Each row below holds a small network's activations on one input, seen along a few directions.
Each table varies a few parts of the input and shows all the possible inputs, shuffled.
Descriptions start from the smaller parts, as in this example, which fits no table here: one of 8 places around a ring, together with either a single point or one of 11 places around a ring or (one of 2 separate values, together with one of 6 places along a line).
Shared parts are said once, and a part with two or three values counts as separate values.
In the rows, 128 means zero.

Other details of the inputs shift rows strongly along two fixed directions, in all tables alike. That doesn't count.

Table:
r1: [110 160  72 189 158  76 142 124 144 143  88 140 170]
r2: [164  82 161  73  72 199 158 122 116 120 193  88  83]
r3: [115 124 139  98 191 118  61 127 126 158  62 156 158]
r4: [125 114 161  94 171 162  70 154 101 170  73 150 110]
r5: [127  85 172  62 106 180  78 178 101 163 141 128 101]
r6: [ 93 192  51 177 129  80 115 188 174 126  71 120 130]
r7: [129 125  84 152 142 128 193 104 143  99 131 104 140]
r8: [ 99 163  65 171 134  51 118 146 140 115 134 161 170]
r9: [125 150 140 102 177 135  59 143 115 170  57 146 145]
r10: [160 156 118 186 121 153 205  60 146 105 150  96 101]
r11: [124  42 200  33 116 158  85 162  74 114 178 153 103]
r12: [107 196  77 196 148  62 114 139 148 124 106 146 192]
r13: [115 162 124 121 126 100  41 184 125 199  92 152 163]
r14: [124 129  58 156 106 105 198 107 146  50 190 112 130]
r15: [100 161  48 179 154  91 132 166 141 110  97 145 155]
r16: [148 108 198  85 140 163  78 115  91 181  97 150 107]
r17: [148 105 116 120 102 154 188 105 122  77 172 107 114]
r18: [109 148 132 123 150  81  53 168 109 169  83 176 177]
r19: [152  88 239  50  79 185  73 136  89 169 179 117 112]
r20: [129 135 102 169  92 103 200  89 140  59 216 113 130]
r21: [146 136 106 133  67 151 203 111 163  76 162  71  78]
r22: [129 147 129 169 165 110 133  84 147 131 111 133 147]
r23: [121 115 192 104 153 120  81 130 106 164 111 140 170]
r24: [128 124  63 185 160 135 206  91 162  91 121 116 102]
r25: [145 151  98 167  61 125 211 106 166  94 160  89  79]
r26: [ 93 124 122 118 191 105  70 181 118 166  63 156 166]
r27: [155 103 219  82  53 172 152 108 124 114 187  89  73]
r28: [162  58 195  91 121 181 168  57 109 125 161 129  78]
Description of these inputs: one of 4 places along a line, together with either one of 2 separate values or one of 5 places along a line.
Q: A walk changes only the place on the line of 4. It starts at r20 and steps to r8. List the rest of the walk in order.
A: r14, r11

Table:
r29: [ 96 168  26 200 136  64 153 166 146 119 134 130 175]
r30: [115 131 178  90 118  97  38 167 102 179 133 159 164]
r31: [121 150 166  83 120 139  29 180 126 205  84 134 132]
r32: [119 141 136  86 131 129  36 190 118 176  78 152 113]
r33: [132  82 155  88  83 163 165 140 119  78 193 101  96]
r34: [122  89 147  91  87 157 154 150 114  81 180  92 100]
r35: [127 116 179  83 162 152  54 135  95 178  78 152 167]
r36: [122 129 199  79 174 136  42 132 113 194  81 140 156]
r37: [136 115 166 104  66 152 153 119 127  89 195  84  94]
r38: [141  81 144 101  86 157 172 137 123  79 200 112 100]
r39: [126 115 166  78 178 111  52 136 116 173  56 156 142]
r40: [103 159  51 203 165  80 153 116 168 117  80 148 144]
r41: [116 129 173  85 116  99  48 177  90 171 121 163 169]
r42: [ 94 128 148  69 124  97  32 190 111 135 103 144 151]
r43: [133 185  81 169 107 127 133 159 150 140 102 115 107]
r44: [140  81 144  92  80 137 157 117 106 102 199 130 107]
r45: [135  73 150  96  92 149 160 137 100 109 198 124 112]
r46: [122 145 163  77 114 145  44 187 115 195  77 137 132]
r47: [132 126  82 168 172 132 150 114 132 115 121 131 143]
r48: [137 109 101 131 142 152 162  87 134 109 131 122 128]
r49: [143  73 140  97  73 146 176 108 103  99 212 118 101]
r50: [148  81 183 124 109 177 182  84 114 116 148 123  88]
r51: [112 182  95 165 104  87 128 142 164 104 142 112 146]
r52: [115 141 180  86 123  99  23 179 121 163 119 159 162]
r53: [115 202  55 200 173  88 155 115 167 133  71 118 172]
r54: [156 102 187 125 114 159 156  75 127 141 136 105  93]
r55: [110 124 190  88 174 124  46 145  87 171  71 176 143]
r56: [146 163 108 157  93 150 148 133 153 136 141 100  80]
r57: [127 144  82 174 148  97 158 100 156 122  85 127 128]
r58: [145 103 172 108  74 143 149 110 124 114 205 117 107]
r59: [141 112 166  97  67 152 159 126 120  86 182 103 105]
r60: [152 130 130 145 141 151 174  81 111 105 138 127 116]
r61: [114 122 180  88 116 105  42 166  94 183 140 152 163]
r62: [120 144  78 145 109  89 138 144 155  88 148 137 139]
r63: [135 118 188  97 171 141  38 124 100 180 101 158 156]
r64: [126 139  77 169 179 123 161 112 129 106 116 135 135]
r65: [118 165  93 162 105  85 137 146 143 116 140 135 158]
r66: [102 199  60 218 177  74 142 107 163 126  88 142 149]
r67: [156  99 167 101  62 159 174 117 121  83 200 110  99]
r68: [128 141  87 166 172 110 162 116 154 127  86 116 132]
r69: [135  82 137 109  90 147 173 133 120  93 199 118 108]
r70: [146 100 136  85  78 179 148 130 130 127 150 103  74]
r71: [104 191  24 187 136 102 138 178 174 141  81 112 142]
r72: [134  72 159 108 143 173 175  99 103 102 157 128  81]
r73: [108 190  45 200 115  61 151 148 143 126 130 129 178]
r74: [131 194  65 204 164  82 166 105 168 130  66 117 153]
r75: [125 141  88 143 162 119 157 100 152 119 105 120 136]
r76: [121 145 119 187 143 118 153  98 155 134 112 131 127]
r77: [107 127  88 183 164 115 161 129 149 122  98 138 132]
r78: [123 109 165  74 185 124  44 134  89 158  83 177 145]
r79: [133 141  70 167 167 113 138 100 140 112 112 142 147]
r80: [156  96 164 118 119 190 167  67 123 124 165 102 110]
r81: [107 180  82 162  97  91 142 156 148  92 130 102 146]
r82: [131 136 194  94 173 116  45 129 121 193  63 144 147]
r83: [137 162 107 173 162 120 145  87 134 123 123 131 135]
r84: [139  88 135 102  80 135 165 114 124  88 198 127 104]
r85: [144  75 168 112 132 165 160 105 116 131 125 113  95]
r86: [113 104 175  71 189 141  57 157 105 178  74 145 155]
r87: [138 151 116 175 135 116 163  99 143 135  87 117 131]
r88: [149 105 129 115  92 186 167 145 125 118 159  99  59]
r89: [166  99 153 129 125 177 171  75 108 109 158 119 112]
r90: [107 161  67 151 110  83 138 148 159  83 135 125 142]
r91: [122 128  78 160 166 140 158 115 140 121 111 120 150]
r92: [138  77 155 100 131 163 170  79 108  95 158 135  74]
Q: Changing only one part turns r35 into r48. The same change can be made to r81. Which row results?
A: r42
Q: Changing only one part turns r90 into r51. The same change can be made to r62. Which row results?
A: r52
Q: What do these inputs look like to the network?
A: one of 4 places along a line, together with either one of 2 separate values or one of 6 places along a line or one of 8 places around a ring
Q: Which other rows does r32 become when the choice among 2 separate values takes its other values? List them by row number.
A: r70
Q: Which other rows does r50 become when the place on the line of 4 takes its other values? List them by row number.
A: r40, r76, r77
Q: A walk changes only the place on the line of 6. It starts at r34 and steps to r33. List the rest of the walk in order.
A: r38, r69, r45, r29
Q: Which other rows does r77 become when the place on the ring of 8 takes its other values? List them by row number.
A: r47, r64, r68, r72, r85, r86, r91

Table:
r93: [135  60 205  21  77 169  93 163  92 122 178 117  91]
r94: [126 156 142 143 132 116 115 118 150 142 105 113 144]
r95: [130 127 144 112 139 132  70 154 113 193  88 158 130]
r96: [127 156  94 170 120 110 163 116 154 112 102 128  97]
r97: [134 127 105 138 153 152 145 114 129 109 134 122 128]
r98: [154 140 126 163 103 161 207  84 139 113 162  81 108]
r99: [148 115 122 127 113 168 201  97 151  97 144  77  90]
r100: [143 121  90 141  62 140 193 128 137  93 203  97 115]
r101: [128 135 162 127 127 115  87 131 132 163 105 149 113]
r102: [102 164  83 135 185  87  79 147 143 137  67 143 167]
r103: [130 140 141 132 143 114 112 100 136 123 128 134 144]
r104: [154 139  64 179 123 143 214  72 150  92 166 102 128]
r105: [128  68 218  70 135 131  84 118  91 142 146 160 132]
r106: [145  92 191  71 126 159 117 100 105 107 136 129 108]
r107: [136 154  71 183 131 152 203 111 164 101 130  84 118]
r108: [ 97 159  89 131 127  98  71 203 131 137 114 141 162]
r109: [112 156  98 154 163 117  84 170 136 169  69 154 129]
r110: [101 100 136  95 172 103  83 150 110 139  95 160 150]
r111: [117 172  95 152 155 109  90 149 143 175  69 126 179]
r112: [117 145  95 143 144 114 123 143 147 143  87 135 104]
r113: [146 145 109 161 105 143 211  85 161  81 135  82 103]
r114: [ 94 177  95 134 118  65  71 189 143 124  95 146 165]
r115: [157  79 224  73 100 187 111 117  82 167 153 136  73]
r116: [ 94 134  88 153 186  95  92 161 121 140  88 165 174]
r117: [138  73 234  36  63 156  83 145  95 131 193 129 102]
r118: [135  97 117 149 117 125 211  81 132  65 163 122 107]
r119: [115 143  50 190 153  91 167 115 141 120 126 144 169]
r120: [144 131 122 140  62 139 187 126 126  93 210  99 107]
r121: [110 138 129 144 169  87  90 143 107 156 108 166 175]
r122: [144 100 203  73 137 162  84 111  82 153 141 141 131]
Q: What do these inputs look like to the network?
A: one of 5 places along a line, together with one of 6 places around a ring
Q: Changing only the place on the line of 5 turns r94 into r103. The same change can be made to r107. Which row results?
A: r97
Q: Which other rows does r113 become when the place on the line of 5 takes its other values? List them by row number.
A: r96, r106, r114, r118
Q: A walk changes only the place on the ring of 6. It starts at r108 and steps to r93. List the rest of the walk in order.
A: r114, r117, r120, r100
Q: A walk changes only the place on the ring of 6. It starts at r116 and steps to r119. List the rest of the walk in order.
A: r121, r105, r118, r110
